A small network was shown many inputs. Here are its activations along a few directions, one row for each input.
In each table, some parts of the input vary, and every possible input appears once, in random order.
Descriptions start from the smaller parts, as in this example, which fits no table here: one of 2 separate values, together with either a single point or one of 11 places around a ring or (one of 6 places along a line, together with one of 8 places around a ring).
Shared parts are said once, and a part with two or three values counts as separate values.
In the rows, 128 means zero.

Other details of the inputs vary at random and push rows far along two fixed directions, the same in every table; ignore that.

Rows:
r1: [134 136 116 128 145 144 135 132 151 116 113]
r2: [127 123 129 152 105 140 124 125 146 112 125]
r3: [132 122 121 149 117 139 111 130 133 102 129]
r4: [136 134 106 126 145 143 130 135 140 111 115]
r5: [129 142 109 120 130 141 145 137 146 114 117]
r6: [122 135 113 123 132 140 147 136 151 118 107]
r7: [215  91 176  80 123  27 151 151  97 196  92]
r8: [128 145 106 126 140 139 132 150 148 123 121]
r9: [128 148 108 121 134 138 136 144 148 117 121]
r10: [113  87 109  85 143 153 134 133 157 118 156]
r11: [217  86 184  98 102  18 112 157  80 186 114]
r12: [131 125 132 152 116 141 115 127 145 108 128]
r13: [ 30 121 160 110 156 136 124  39  44 188 204]
r14: [127 130 126 146 101 138 125 132 139 106 132]
r15: [ 38 167 170 148 144 130 137  44  29 194 154]
r16: [125 137 125 146 105 134 116 139 141 109 136]
r17: [137 133 114 126 149 145 135 133 143 109 115]
r18: [125 135 122 150 110 135 111 143 143 114 136]
r19: [134 121 130 150 120 141 116 128 136 100 129]
r20: [133 142 104 124 142 140 125 142 143 116 117]
Each input here is: one of 2 separate values, together with either a single point or one of 9 places around a ring.
Changing only the choice among 2 separate values turns r7 into r2. The same change can be made to r10. Which row results? -> r13

Rows:
r21: [137 131 129 133 133 127 123 121 115 127 117]
r22: [123 135 125 129 120 122 135 130 126 141 120]
r23: [124 125 129 113 125 125 136 124 125 130 133]
r24: [123 124 122 118 136 123 121 130 125 137 133]
r25: [134 118 130 123 137 133 131 123 119 130 130]
r26: [128 138 123 130 132 121 120 133 122 137 123]
r27: [125 128 131 116 129 127 134 127 132 139 135]
r28: [136 135 128 135 132 125 132 127 116 129 127]
r29: [125 136 129 127 124 122 134 133 118 130 123]
r30: [124 137 130 130 125 123 134 134 127 141 122]
r31: [193 102  99 136  95 131 129 196 224  67  97]
r32: [132 127 126 117 133 129 130 129 120 132 140]
r33: [129 123 125 123 140 122 124 122 127 133 133]
r34: [133 142 125 128 132 121 120 128 124 135 126]
r35: [135 133 130 135 136 125 121 122 122 133 116]
r36: [120 123 129 118 129 126 134 131 130 141 132]
r37: [128 140 128 127 120 123 135 126 128 139 123]
r38: [131 136 132 135 137 121 126 130 122 131 124]
r39: [125 122 132 122 133 125 137 123 132 137 132]
r40: [126 117 131 122 129 129 136 118 129 137 124]
r41: [126 137 128 131 133 122 123 138 121 136 124]
r42: [135 135 126 133 133 122 125 124 116 127 123]
r43: [120 122 128 115 128 124 134 131 122 130 132]
r44: [130 135 133 131 128 121 136 125 120 125 123]
r45: [129 141 132 128 125 124 134 129 129 139 125]
r46: [132 133 139 135 135 128 130 126 125 134 117]
r47: [133 132 136 136 138 127 124 127 121 131 117]
r48: [125 138 132 131 130 123 129 136 125 139 124]
r49: [127 118 135 120 132 129 135 120 122 126 126]
r50: [ 31 178  71 166 153 244 117 100 171  63 158]
r51: [121 124 130 119 135 126 129 134 129 138 134]
r52: [128 121 146 150 109 124 115 118 119 125 131]
r53: [125 116 133 120 129 128 137 118 124 128 124]
r54: [124 126 127 115 124 126 135 123 131 139 133]
r55: [126 119 135 122 133 130 135 121 131 137 126]
r56: [126 126 131 113 128 126 134 126 124 128 135]
r57: [129 128 125 116 136 124 121 126 127 135 136]
r58: [130 133 137 134 129 128 135 123 127 137 116]
r59: [131 127 124 115 133 126 123 125 120 130 136]
r60: [135 140 125 127 129 123 122 127 116 129 126]
r61: [118 111 137 134 109 123 114 127 121 131 148]
r62: [127 123 134 123 139 125 131 125 130 134 134]
r63: [127 129 142 143 105 120 113 124 120 127 140]
r64: [128 139 130 125 121 122 135 126 122 130 123]
r65: [127 125 143 149 108 119 116 121 120 125 137]
r66: [131 137 135 135 134 123 131 128 127 134 124]
r67: [130 119 129 123 140 128 122 119 126 133 126]
r68: [132 122 127 123 136 128 132 125 120 130 137]
r69: [133 118 128 121 137 130 124 119 119 128 127]
r70: [131 122 124 121 137 124 125 121 120 128 133]
r71: [128 134 131 131 125 121 138 123 122 128 120]
r72: [133 136 126 135 135 120 123 124 124 133 123]
r73: [136 140 127 129 129 126 129 131 116 130 130]
r74: [119 121 126 115 125 124 136 129 124 132 130]
r75: [191  88  90 120  99 136 122 203 213  65 111]
r76: [131 136 125 130 128 125 129 136 114 132 127]
r77: [126 122 121 117 133 125 123 130 119 131 133]
r78: [119 121 124 117 124 125 135 128 129 141 130]
r79: [127 128 133 117 135 127 128 129 130 136 137]
r80: [122 124 127 119 138 125 124 135 124 135 134]
r81: [124 120 130 119 129 123 138 120 125 128 130]
r82: [121 125 139 145 105 119 113 130 118 129 138]
r83: [130 130 135 132 125 126 136 120 120 128 113]
r84: [130 140 132 125 124 123 134 129 120 127 126]
r85: [131 131 136 132 128 126 135 122 118 125 116]
r86: [124 115 140 132 109 124 114 122 123 129 151]
r87: [129 134 129 133 124 122 137 122 128 137 120]
r88: [130 136 122 129 129 122 122 132 115 131 123]
r89: [129 119 134 124 142 129 125 124 125 132 127]
r90: [124 110 141 139 113 122 116 119 123 127 148]
r91: [ 30 171  72 168 147 242 130  92 168  56 154]
r92: [125 121 127 121 128 124 137 120 131 137 130]
r93: [128 119 137 123 139 131 129 123 129 134 127]
r94: [130 131 132 133 124 127 136 120 126 137 114]
r95: [123 135 128 127 121 121 135 131 120 132 120]
r96: [131 141 131 129 134 123 123 133 123 133 127]
r97: [128 123 131 123 141 124 126 127 126 131 134]
r98: [125 106 144 139 114 127 115 116 121 127 142]
r99: [203  96  98 137  99 137 123 195 210  60  95]
r100: [131 142 134 129 130 124 129 131 127 136 127]
What is each input in this table made of? -> one of 2 separate values, together with one of 4 places along a line, together with either a single point or one of 9 places around a ring
Changing only the choice among 2 separate values turns r76 into r75. The same change can be made to r30. Which row results? -> r36
Changing only the choice among 2 separate values turns r51 into r48. The same change can be made to r62. Which row results? -> r66
Change only the place on the line of 4 in r38. List by row number the other rows that result. -> r41, r47, r96
Change only the choice among 2 separate values in r58. List by row number the other rows that result. -> r55

Rows:
r101: [111 129 154 114 116 107 151 100  89 160 138]
r102: [ 48 153  97 151 142 202 113 108 156  98 170]
r103: [ 61 148 100 157 158 207 108  98 149  92 162]
r104: [120 122 166 130 139 113 140  94  97 165 127]
r105: [120 119 157 127 136 112 139  90  92 164 123]
r106: [214 105 144 125  89  71 118 197 168 127 101]
r107: [ 60 191  66 117 182 204 162 119 158 113 121]
r108: [108 120 143 109 135 105 119 111  92 170 155]
r109: [229 102 136 121 100  73 121 184 148 105  94]
r110: [216 108 134 115  83  70 126 192 152 116 104]
r111: [ 62 155 102 159 137 208 140  83 140  80 140]
r112: [210 113 113  71 162  90 158 181 161 137  74]
r113: [212  64 131  99 113  83 112 182 155 112 115]
r114: [139 100  72 132 100 173 109 186 222  46 134]
r115: [112 124 143 101 131 106 127 111  83 158 162]
r116: [136 111  93 151  91 176 132 172 239  54 116]
r117: [130 148 149 142 141 104 118 105  80 161 119]
r118: [130 151 159 146 145 105 119 109  84 162 123]
r119: [125 118 146 107 147 112 123 101  77 151 153]
r120: [107 125 155 120 120 106 143 100  98 172 132]
r121: [118 118 156 125 135 113 142  94  83 157 122]
r122: [128 146 148 139 141 105 121 109  71 155 118]
r123: [118 154 147 136 124 101 123 115  85 171 129]
r124: [117 152 146 133 123 102 126 119  77 164 128]
r125: [135 107  83 145  86 175 133 173 226  47 111]
r126: [ 61 145  91 153 155 206 107  95 145  91 157]
What is each input in this table made of? -> one of 2 separate values, together with either a single point or (one of 3 separate values, together with one of 4 places along a line)
Changing only the choice among 2 separate values turns r101 into r111. The same change can be made to r107. Which row results? -> r112
Change only the choice among 2 separate values in r102. List by row number the other rows that result. -> r103
Change only the place on the line of 4 in r105. List by row number the other rows that result. -> r104, r111, r121

Rows:
r127: [124 127 130 135 110 127 131 131 130 119 128]
r128: [128 137 128 122 136 131 137 135 143 130 122]
r129: [133 121 134 137 116 134 127 120 130 118 125]
r130: [ 87 149 139 132 152 125 119  90  68 171 146]
r131: [224  70 200  89 106   8 130 157  90 200 105]
r132: [133 131 124 129 130 131 123 137 124 117 134]
r133: [135 129 122 124 139 133 137 125 136 124 118]
r134: [114  86 122  99 131 137 129 123 143 126 154]
r135: [124 122 126 136 111 128 124 126 131 123 121]
r136: [127 121 133 141 118 132 124 128 137 129 127]
r137: [131 120 133 139 119 130 127 120 134 119 127]
r138: [129 127 116 128 128 128 113 134 126 122 126]
r139: [128 119 134 139 117 132 129 126 129 118 125]
r140: [127 135 119 121 130 129 141 135 132 124 118]
r141: [129 129 127 125 141 133 132 132 142 130 117]
r142: [124 120 129 138 114 128 127 127 129 120 123]
r143: [130 134 124 122 133 133 143 134 132 122 120]
r144: [130 129 123 125 139 130 133 128 141 128 118]
r145: [136 129 123 122 136 136 137 125 132 122 116]
r146: [136 136 124 119 132 135 141 129 133 122 121]
r147: [128 128 118 124 134 131 137 132 131 124 114]
r148: [132 126 124 134 134 132 113 135 132 128 131]
r149: [130 137 124 122 135 129 138 131 141 127 123]
r150: [127 130 115 122 132 130 134 131 133 127 112]
r151: [127 137 118 123 129 130 138 136 138 132 120]
r152: [131 127 123 125 137 134 139 131 131 123 115]
r153: [130 134 118 130 126 128 118 139 129 126 135]
r154: [ 84 151 156 137 135 125 133  85  76 173 148]
r155: [133 123 124 132 134 132 119 134 124 117 129]
r156: [134 136 123 121 135 131 142 128 137 123 123]
r157: [ 95 149 145 129 155 130 122  82  64 161 147]
r158: [131 126 128 132 137 131 112 135 134 124 131]
r159: [124 128 128 137 109 128 128 131 135 127 130]
r160: [133 127 125 132 136 128 113 131 132 121 132]
r161: [128 129 117 126 133 132 134 133 137 133 116]
r162: [127 121 134 140 120 128 123 124 138 122 128]
r163: [129 136 124 123 133 133 138 136 141 133 122]
r164: [114  93 123  96 127 136 133 127 143 125 159]
r165: [133 134 125 129 132 127 118 134 133 121 137]
r166: [130 133 120 128 126 127 121 138 124 118 132]
r167: [127 126 134 136 113 130 134 130 130 118 130]
r168: [137 126 123 132 136 130 117 128 128 118 132]
r169: [130 129 123 127 137 134 134 133 140 134 117]
r170: [ 87 148 141 129 153 125 121  89  62 163 144]
r171: [132 128 134 134 112 132 132 124 131 117 130]
r172: [132 133 124 131 129 131 118 139 133 127 136]
r173: [127 128 135 137 116 126 128 127 138 122 132]
r174: [137 133 123 129 131 129 122 131 129 118 137]
r175: [125 128 138 137 117 129 127 130 140 125 132]
r176: [126 137 116 119 127 129 138 134 134 127 117]
r177: [123 129 127 133 107 126 128 130 131 122 126]
r178: [129 134 117 126 124 127 118 137 126 121 131]
r179: [125 121 127 140 113 129 124 128 134 128 125]
r180: [131 134 128 129 133 129 117 138 134 124 136]
r181: [131 128 134 136 115 129 132 123 134 119 132]
r182: [138 133 124 127 129 133 122 131 125 117 135]
What is each input in this table made of? -> one of 2 separate values, together with either a single point or (one of 3 separate values, together with one of 9 places around a ring)
Changing only the choice among 2 separate values turns r138 into r178. The same change can be made to r136. Which row results? -> r154
Change only the choice among 2 separate values in r163. List by row number the other rows that result. -> r169
Start at r173 and move only the place on the ring of 9, one step at a time. The first step leads to r175. Which rows follow, in order? -> r154, r159, r177, r127, r167, r171, r181
Change only the choice among 3 separate values in r133. List by row number the other rows that result. -> r137, r168
Change only the choice among 3 separate values in r157. List by row number the other rows that result. -> r129, r145
